A small network was trained on made-up records. Each row is its average activation on records with the value named, seen along a few directions.
Values that are neighbours, or in one group, have similar rows; names and order tell nothing.
In the rows, 500 means zero.
Strong random noise was added to every row along 13 fixed directions; ignore it. To show where, here is one row again and again, with new noise each time:
[353 335 546 538 716 675 493 586 245 410 432 655 552 462 517 602 267 418
 205 702 536 447 507 519 520 488 472 659]
[589 560 607 420 547 697 402 427 249 489 762 639 440 672 421 534 555 523
 350 710 354 468 560 373 223 456 478 683]
[421 314 530 360 439 276 522 471 352 386 255 428 462 442 482 498 377 546
 562 438 469 587 280 357 628 637 509 337]
[429 393 451 565 454 601 351 436 471 508 454 464 382 371 468 536 522 523
 446 501 510 393 384 498 626 490 435 511]
[507 444 551 459 474 489 454 459 447 568 556 368 429 477 389 447 322 490
 403 529 643 543 418 497 482 506 465 441]
[510 654 455 395 429 376 537 560 485 485 505 484 248 449 521 433 671 539
 793 283 346 471 455 470 511 631 577 413]
[597 534 499 458 540 456 499 567 554 501 648 546 587 463 384 409 465 598
 474 502 439 640 646 481 434 484 634 425]
[516 529 664 400 506 508 483 541 596 504 395 692 433 692 637 516 572 572
 637 721 367 519 578 379 425 601 529 654]
[521 621 611 437 519 426 771 514 458 285 563 491 545 480 452 467 579 510
 400 553 446 482 721 603 341 476 495 503]
[451 516 450 497 377 308 526 446 538 443 515 260 386 356 406 408 411 508
 510 432 620 507 435 550 613 519 593 200]
[600 466 418 547 587 585 471 525 579 632 553 422 634 433 410 499 539 490
 439 327 558 577 587 535 445 461 454 515]
[412 431 432 479 764 511 334 595 403 507 391 457 479 397 554 581 421 386
 343 525 458 535 599 502 587 590 629 436]
[424 358 473 549 570 521 593 636 577 593 397 530 557 437 503 433 552 459
 590 439 542 419 431 444 572 464 491 500]
[546 427 677 332 481 369 533 483 635 379 353 480 566 400 451 379 502 716
 460 353 435 781 516 609 616 500 436 639]
[547 438 485 343 438 205 568 417 392 380 363 262 524 409 399 508 433 519
 507 340 485 646 457 425 496 649 515 209]


Bese, 10 values:
b9: [506 450 532 347 561 361 607 502 383 528 434 317 430 412 429 520 638 295
 472 465 436 399 475 424 381 627 349 345]
b6: [555 465 213 682 559 575 477 714 607 536 437 858 670 256 490 632 309 656
 667 354 361 526 678 538 640 651 612 436]
b8: [493 557 540 469 484 399 422 507 497 585 417 479 485 701 682 474 574 479
 704 501 441 506 367 384 536 490 525 539]
b1: [523 552 409 425 595 389 487 580 546 733 595 391 537 457 440 438 585 388
 647 383 484 490 481 380 409 505 585 349]
b2: [558 465 362 480 513 457 253 429 412 418 565 405 537 372 420 530 339 549
 313 339 477 731 462 592 712 498 615 339]
b7: [312 707 521 534 569 410 622 428 425 260 563 481 544 671 739 432 747 377
 476 535 418 409 508 633 588 261 731 547]
b10: [431 516 448 553 507 450 245 401 699 491 500 423 524 613 674 473 496 478
 462 655 548 651 521 498 737 440 781 328]
b5: [522 533 410 595 488 528 714 556 493 507 638 525 604 466 472 517 621 379
 513 388 514 380 542 576 378 453 437 489]
b4: [550 585 346 664 404 565 557 526 463 420 518 635 597 516 483 547 517 548
 584 327 514 486 463 567 536 403 483 543]
b3: [373 629 440 545 582 447 434 624 372 380 528 623 409 449 595 530 116 531
 432 584 550 576 533 639 639 557 714 473]
Each value of Bese is a pair of two hidden parts, and every pair occurs once (2 first parts, 5 second parts).
Changing only the second part turns b5 into b8. b9 has the same second part as b5; what does that change turn b9 into? -> b3
Changing only the second part turns b4 into b2. b6 has the same second part as b4; what does that change turn b6 into? -> b10

Tev, 10 values:
k8: [661 503 355 507 495 472 538 340 371 353 648 382 809 495 404 594 409 555
 290 319 510 767 622 522 414 490 559 313]
k10: [418 329 440 567 237 461 558 374 482 532 485 369 388 360 310 438 437 521
 542 328 670 417 116 538 646 440 327 411]
k9: [335 504 365 739 648 559 454 568 505 609 542 265 397 244 430 671 219 180
 211 941 773  41 766 603 467 544 541 137]
k6: [745 289 488 575 414 603 660 596 683 532 352 877 949 525 374 596 170 720
 533 434 581 758 605 512 488 563 313 655]
k4: [621 543 445 575 482 628 491 473 593 714 688 426 545 701 415 322 858 481
 640 364 513 428 433 298 328 277 538 505]
k5: [505 652 574 595 339 518 598 432 608  48 456 703 622 439 584 543 536 855
 424 551 368 666 704 750 658 382 483 700]
k2: [524 216 369 676 416 585 359 483 646 682 606 555 786 392 303 495 167 585
 323 694 724 618 374 381 590 415 493 342]
k3: [549 396 459 563 343 422 331 374 888 562 277 521 533 479 549 523 696 706
 744 560 405 482 579 341 568 591 603 396]
k7: [642 736 292 631 327 330 697 576 777 424 718 494 711 240 374 418 522 647
 616 237 510 594 728 721 538 442 614 274]
k1: [660 383 586 305 407 180 596 363 530 206 273 466 892 522 553 499 737 719
 519 197 234 895 507 488 569 504 445 540]
Each value of Tev is a pair of two hidden parts, and every pair occurs once (2 first parts, 5 second parts).
Changing only the second part turns k1 into k5. k7 has the same second part as k1; what does that change turn k7 into? -> k9
Changing only the second part turns k2 into k3. k8 has the same second part as k2; what does that change turn k8 into? -> k4
